Each row below holds a small network's activations on one input, seen along a few directions.
In each table, some parts of the input vary, and every possible input appears once, in random order.
Descriptions start from the smaller parts, as in this example, which fits no table here: one of 5 places around a ring, together with either a single point or one of 11 places along a line or (one of 3 separate values, together with one of 6 places along a line).
Shared parts are said once, and a part with two or three values counts as separate values.

Other details of the inputs vary at random and push rows far along two fixed directions, the same in every table; ignore that.

Table:
row 1: [ -1   2   6 -30   4  46  23   4   0 -44  15 -11  -9  -7]
row 2: [  2   0  -7 -20  23  42  11  11  21 -31  10   9  -5  -3]
row 3: [ 16  -5  -8  -7  25  57  27  -4  -2 -38   6  12  -7   6]
row 4: [ -1   0  -3  38 -11 -75 -24   6  28  56  -2  -3  12  -5]
row 5: [ 11   6   5  14  -1   8   7 -15 -37 -14  -3 -20   9   9]
row 6: [  5  24  -7   6   7   0   3  -2   9   6   7 -13   4   5]
row 7: [  0 -10  -1  41 -20 -72 -16 -12  18  59  -4   8   6 -11]
row 8: [ -7 -28  -1   9 -18 -45 -17  13  31  43  -7  24  -3 -12]
row 9: [-25 -38  -6 -21   6 -15 -25  30  29  -9  -8  53  -9  -4]
row 10: [ -4  -4   7 -27   6  28   7  13  -1 -52   7   6  -5  -9]
row 11: [ 14  13  12  24 -27 -28   7  -8 -17  22   4 -48  17  10]
row 12: [  4 -15   4 -29  -3  55  26  12 -11 -37   7  -4 -14   1]
row 13: [  5  12   3  10  -6  15  15 -24 -20  -2  10 -23  -6  -2]
row 14: [ 14  23  10  29 -23 -18 -11  -6 -31  29   0 -35   3   4]
row 15: [ -4  11   0 -33   7  51   8   5 -23 -40   5   2 -14  -1]
row 16: [ 26   3  -5  11   3  28  11   3 -13  10  -3 -22   8  23]
row 17: [  3 -11   3  28 -25 -75 -18   1  23  54  -5  -8  20  -3]
row 18: [ 12  51   1  24 -11   4 -11 -16 -30  29   3 -38   5  26]
row 19: [  0 -34   2 -33  -2  38  20  18  -7 -32   0   5  -7   4]
row 20: [  7  35   3  28 -11  -8 -22 -11 -17  38   2 -29   5  17]
row 21: [ 15  24  27 -14  20  14  17  -5 -17  -3 -18 -28   8   6]
row 22: [-23 -46  -6 -24   7 -14 -23  31  23 -11 -13  51   1   4]
row 23: [ -4 -39  -4   7 -17 -49 -17  16  26  43 -11  22   4  -5]
row 24: [-31 -37  -6 -34  -5 -19  -7  21  23  -3  -3  42 -16 -20]
row 25: [ 15  33   6  26 -16 -14  -1 -17   3  36  11 -39   9   0]
row 26: [ -5 -36 -14  22   7 -54 -16   5  22  30 -12  30  10  -3]
row 27: [ -3   1   3 -24  12  34   2  12  11 -48   7  13   1   8]
row 28: [ -1 -14   8 -29   9  25   9  16  -7 -51   4   4   3  -2]
row 29: [ -3 -13   7 -28  -1  28  22  13   7 -43  11   1  -6  -8]
row 30: [ 26  11   0   8   7  19  13   0  -2  -5   6 -27  15  18]
row 31: [-35 -18  -3 -28   5 -33 -19  21  24 -21  -2  39  -8 -25]
row 32: [ 21  33  22  17   2   4   8 -12 -39  43 -31 -46   8  16]
row 33: [  9  11 -10  21  14   9   4 -15   0  11   3  -2  -2   1]
row 34: [-12  15  -3 -29  15  31   0   8   8 -44   7  13  -1   5]
row 35: [ 24  12  -4  14   2  31   9   2  -8  10   2 -19  -1  14]
row 36: [-34 -26  -9 -21  11 -29 -15   8  12 -20  -7  51 -12 -25]
row 37: [-28  -4 -11  12   2 -57 -30  -4  15  22  -9  35   1  -4]
row 38: [-12 -56  -7 -17   6 -17   0   9  33 -10  -8  53  -1 -13]
row 39: [-22 -61  -5 -20   4 -27   2  15  19 -16  -6  46  -5 -16]
row 40: [-23 -17  -1   4 -11 -55 -36  14  11  31  -8  22  -9 -21]
row 41: [ 12  29   4  41  -7 -19 -10 -25 -21  24   1 -21  11  18]
row 42: [-27 -10  -2  -3 -18 -65 -15   8  24  22   0  11  -2 -18]
row 43: [ 21  45  -9  39   2   1   9 -31 -22  28   3 -35   6  16]
row 44: [ 15  15   8  26 -22 -20 -10  -4 -35  28  -6 -37  13  12]
row 45: [  4 -13   1 -19   4  49  32  -7 -12 -47   8   2 -10  -3]
row 46: [ 15  29   8  22 -23   4   5 -17 -28  35   9 -52  -1   6]
row 47: [  0  -3 -14 -24  20  45  10  13   6 -19   2  16 -12   4]
row 48: [  3 -12  -4 -27   7  51  13   8  12 -16   6  15 -14  -7]
row 49: [ 12  25  -5  11  -1  19  19 -26 -12   5   6 -14  -1   3]
row 50: [ -2  13   6 -28  12  46   8   4  -8 -52  12  -7  -8  -8]
row 51: [-24  -1  -2   7  -3 -55 -36  11  30  21  -2  21   7  -8]
row 52: [ 14  40   5  34  -7  -4  -4 -31 -38  16   4 -41   2   2]
row 53: [ 20  19   6   8 -10  19  17  -6   4  -2  10 -28   7   3]
row 54: [ 10  16  17   3  24  16  21 -20 -33   4 -29 -15   3   5]
row 55: [  4   2   0  16   3   0  -5 -12 -15  -5  -5  -1  13  22]
row 56: [-31 -29 -12 -12  18 -19 -24   9  27 -13  -7  56  -9 -13]
row 57: [ 20  34   9  38 -12  -8   2 -27 -41  12   4 -39   6   6]
row 58: [ 10  -1  -5 -17  14  61  25 -16   2 -34   9   8 -11  -4]
row 59: [-18  -7  -4   0 -12 -53 -17   5  37  31   0  19   3 -18]
row 60: [-24 -33 -12 -28   0 -12  -8  20  35   5  -5  47 -13 -18]
row 61: [  3  18  -1   2  -5  13  19 -24 -23  -7   8 -21  -6   0]
row 62: [ 14  20   7   6  -2  13   0  -1 -12 -16   2 -26  19  26]
row 63: [  2  -9 -10 -21  22  53   8  13  11 -18   5  15 -13   0]
Each input here is: one of 3 separate values, together with either a single point or (one of 4 places along a line, together with one of 5 places around a ring).
The inputs of row 2 and row 63 match in every part but the choice among 3 separate values. If row 53 is changed in the same way as row 2 into row 63, which row does it become? -> row 8
The inputs of row 34 and row 18 match in every part but the choice among 3 separate values. If row 27 is changed in the same way as row 34 into row 18, which row does it become? -> row 9
A walk changes only the place on the line of 4. It starts at row 6 and steps to row 2. List the rest of the walk in order. -> row 4, row 30
Change only the choice among 3 separate values in row 36. List by row number the other rows that result. -> row 15, row 31
Change only the choice among 3 separate values in row 43. List by row number the other rows that result. -> row 6, row 47

Table:
row 64: [  1   7 -13 -23  36  62   2  10  26 -40  12  29  -9   4]
row 65: [ 36  77  -1  48  -3  20   1 -30 -22  37   9 -61  15  35]
row 66: [ 18  60  23  30 -18  -3   3 -31 -73  15  -5 -77  12  20]
row 67: [ 18 -33 -13 -23  23  68  37   9  22 -15  -5  22 -11   6]
row 68: [ 12 -50   2 -27  12  48  28  19   1 -42  -4  16   2   5]
row 69: [ -6 -48 -21  24  -3 -59 -13  12  48  73 -14  37  -1 -13]
row 70: [-36 -22  11   3 -15 -86 -39  11  -7  26 -22  24  -2 -18]
row 71: [ 32  76  -6  48  -5  19  -5 -32 -21  40  12 -56  12  30]
row 72: [-20  19   0 -33  21  31   4  -9  -7 -68  11  19  -9 -11]
row 73: [-18 -20  12 -72 -35  33  22  42  34 -65  40 -11 -16 -34]
row 74: [-32 -22  13   2 -16 -90 -36  15  -5  24 -23  24   1 -19]
row 75: [ 14 -44   6 -29  11  49  32  16  -2 -38  -9  10   2  10]
row 76: [-42   7  -8  14  -5 -87 -45  -6  16  17   1  33  -5 -23]
row 77: [ -8 -60   0  17 -17 -76 -19  18  24  48 -19  30  11  -8]
row 78: [ 50  37  -4  52  -7  34  26 -37 -24  61   4 -66  12  29]
row 79: [-21  17   0 -30  21  36   2  -6  -8 -71  13  24 -14 -13]
Describe the family of inputs behind these rows. -> either a single point or (one of 3 separate values, together with one of 5 places around a ring)

Table:
row 80: [  0  21   0  13  -5 -19 -14  -7   4  25   2  -9   2   1]
row 81: [ -4 -16  -2 -46  17  68  27  18  13 -72  14  20 -11  -4]
row 82: [-13 -17  -5  -3 -10 -43 -12  16  27  11   2  20   0 -13]
row 83: [  8  33  -2  30   0 -13  -2 -18 -20  19   3 -21   4   7]
row 84: [-10 -12   3   0  -2 -34 -15   8  -3   8 -10  14   3  -4]
row 85: [-11 -62  -9 -35  24  30   6  26  38 -25  -8  60 -10  -7]
row 86: [-22 -39  -9 -44  10  24   0  27  28 -48   6  45 -10 -12]
row 87: [-11 -11   5   3  -3 -33 -17   7  -1   7 -13  12   4  -4]
row 88: [  7  32  -2  30  -2 -12  -4 -22 -19  17   1 -22   5   8]
row 89: [ -3  11  -3  16   1 -20 -14 -15  -9  14   1  -2   1   1]
row 90: [  8  17   6  17 -21 -14   5 -13 -21  19   1 -38   5   1]
row 91: [ 12  19  10 -17  10  56  21 -10 -31 -41   2 -26   0  17]
row 92: [ 15  39   3   1   5  41  14 -15 -13 -11   8 -32   2  10]
row 93: [  6 -28  -7  19   1 -31  -9  12  22  40 -13  16   4  -5]
row 94: [ 18  22  12  -2  -9  36  21 -11 -32 -14   8 -39  -1   7]
row 95: [-11   5  -2   7  -5 -30 -20   2  18  22  -3  15  -1  -4]
row 96: [ -8 -36 -11  11  -2 -43  -7   8  30  45 -11  27   4  -2]
row 97: [ 19  22  13   0  -9  35  20 -13 -30 -15   9 -41   0   5]
Describe the family of inputs behind these rows. -> one of 3 separate values, together with either a single point or one of 5 places around a ring
A walk changes only the place on the ring of 5. It starts at row 90 and steps to row 81. List the rest of the walk in order. -> row 92, row 88, row 91
Change only the choice among 3 separate values in row 91. List by row number the other rows that result. -> row 84, row 87
